These are the activations of a small neural network, seen along a few directions. Each row is one input.
In each table, some parts of the input vary, and every possible input appears once, in random order.
Descriptions start from the smaller parts, as in this example, which fits no table here: values(3) and (point or line(9) or (line(4) and ring(8))).
Shared parts are said once, and a part with two or three values counts as separate values.
(in the rows, 128 means zero)

Other details of the inputs shift rows strongly along two fixed directions, in all tables alike. That doesn't count.
These rows show it; all are for the same input, with only those details redrawn:
[127 182 168 106  92  94 143 174  87 136 113 142]
[136 122 125 121 113 110 104 104 138 114  94 116]
[141  95 113 121 112 103  84  84 147 100  64 104]
[140  87  91 135 137 136  86  53 182 107 111 102]
[140  95 113 122 112 103  84  84 146 100  64 104]
[131 147 130 124 123 127 127 116 139 132 142 128]
[132 148 146 112 101  98 121 139 111 122  95 127]

Rows:
row 1: [131 128  93 146 163 176 125  62 196 139 206 122]
row 2: [133 179 182  93 100  92 143 195  64 150 135 167]
row 3: [135 113  81 177 172 189 123  72 173 139 206 118]
row 4: [129 193 185  91 101  97 148 208  63 157 151 172]
row 5: [102 164 138 164 156 202 159 147 166 139 237 145]
row 6: [137 132 138 146 110 109 128 144  80 122  92 126]
row 7: [123 137 124 115 114 109 122 170 105 129  92 111]
row 8: [123 190 153 110 112 122 143 164 117 147 162 143]
row 9: [132  84 100 134 123 106 109 119 117 109  56  95]
row 10: [131 119 130 104 124 100 134 149 105 132  93 124]
row 11: [135  95 114 115 135 109 130 117 120 127  92 118]
row 12: [108  78 125 122 132 140 115 125 170  99  81 121]
row 13: [101 163 181 138  93 132 141 209  99 115 104 149]
row 14: [120 150 132 118 114 110 140 182  92 138 107 119]
row 15: [137  82 110 121 136 105 132 102 117 119  80 116]
row 16: [127 124  96 133 175 169 160 101 163 157 210 131]
row 17: [102 121 141 130 122 134 138 169 131 108 103 116]
row 18: [142 122 147 107 115  98 108 136 100 128 104 145]
row 19: [139 108 122 130 117 108 111  88 134 111  88 117]
row 20: [133 143 150 115  97  89 126 138 100 119  82 130]
row 21: [140  97 109 140 114 112  73 117 120 103  61 100]
row 22: [128 122  99 137 176 167 169  96 155 157 207 134]
row 23: [139 142 159 114 118 106 143 145  82 142 135 161]
row 24: [143  89 109 141 111 107  74 110 118  98  50  98]
row 25: [140 101 121 135 117 103 118  80 126 107  79 118]
row 26: [ 97 175 178 126 106 145 158 176 137 125 148 157]
row 27: [136 107 112 123 120 115  89  89 155 109  92 108]
row 28: [ 95 185 181 104 127 141 192 215 110 149 181 160]
row 29: [123 133 121 130 124 117 142 158 102 134 109 115]
row 30: [135 131 120 157 132 140 128 124 112 131 141 125]
row 31: [124 125 110 141 139 135 150 134 116 138 135 116]
row 32: [139 134 152  93 106  92  97 156 100 127  97 143]
row 33: [115 167 109 145 161 175 175 148 141 168 227 131]
row 34: [125 159 155  93 112  96 156 192  81 147 113 139]
row 35: [151  62  95 131 150 133  81  53 164 114 121 123]
row 36: [141 112 107 141 171 168 131  72 163 149 214 149]
row 37: [125 165 119 142 154 169 155 101 164 156 225 141]
row 38: [114 131 173 109 117 126 124 160 125 114 128 155]
row 39: [134 152 130 141 165 167 173 106 132 166 247 170]
row 40: [124 140 135 133 117 107 166 164  75 136 105 126]
row 41: [133  99 112 104 131 107 110 126 131 123  86 111]
row 42: [133  82  93 145 137 123 124 102 125 116  85  99]
row 43: [108 114 114 148 158 186 124  73 216 110 188 124]
row 44: [119 181 147  96 130 124 164 193 104 164 170 146]
row 45: [141  97 114 136 123 113 111  73 140 108  90 114]
row 46: [ 89 155 129 153 157 199 177 159 172 146 216 143]
row 47: [111 119 158 124 126 149 122 142 153 116 138 158]
row 48: [130 171 159 133 100 105 138 190  65 136 112 138]
row 49: [134 112  77 162 166 184  95  80 186 131 189 109]
row 50: [146  68  82 173 147 146  99  55 147 107 108 103]
Question: Changing only one part turns row 23 into row 42. The same change can be made to row 47. Which row results?
Answer: row 46
Question: Changing only one part turns row 44 into row 32. The same change can be made to row 34. Which row results?
Answer: row 2
Question: What do these inputs look like to the network?
Answer: ring(5) and (values(2) or line(8))
Question: Change only the ring(5) part in row 28. List by row number the other rows that result.
Answer: row 5, row 17, row 38, row 43
Question: Change only the values(2) part in row 28. List by row number the other rows that result.
Answer: row 12
Question: A walk changes only the line(8) part. It starts at row 40 and steps to row 42. List the rest of the walk in order.
Answer: row 31, row 9, row 29, row 33, row 14, row 7
Question: Change only the line(8) part in row 1. List by row number the other rows that result.
Answer: row 8, row 19, row 20, row 25, row 27, row 37, row 45
Question: List by row number the other rows that have the ring(5) part in common with row 48.
Answer: row 3, row 5, row 6, row 13, row 21, row 24, row 30, row 49, row 50
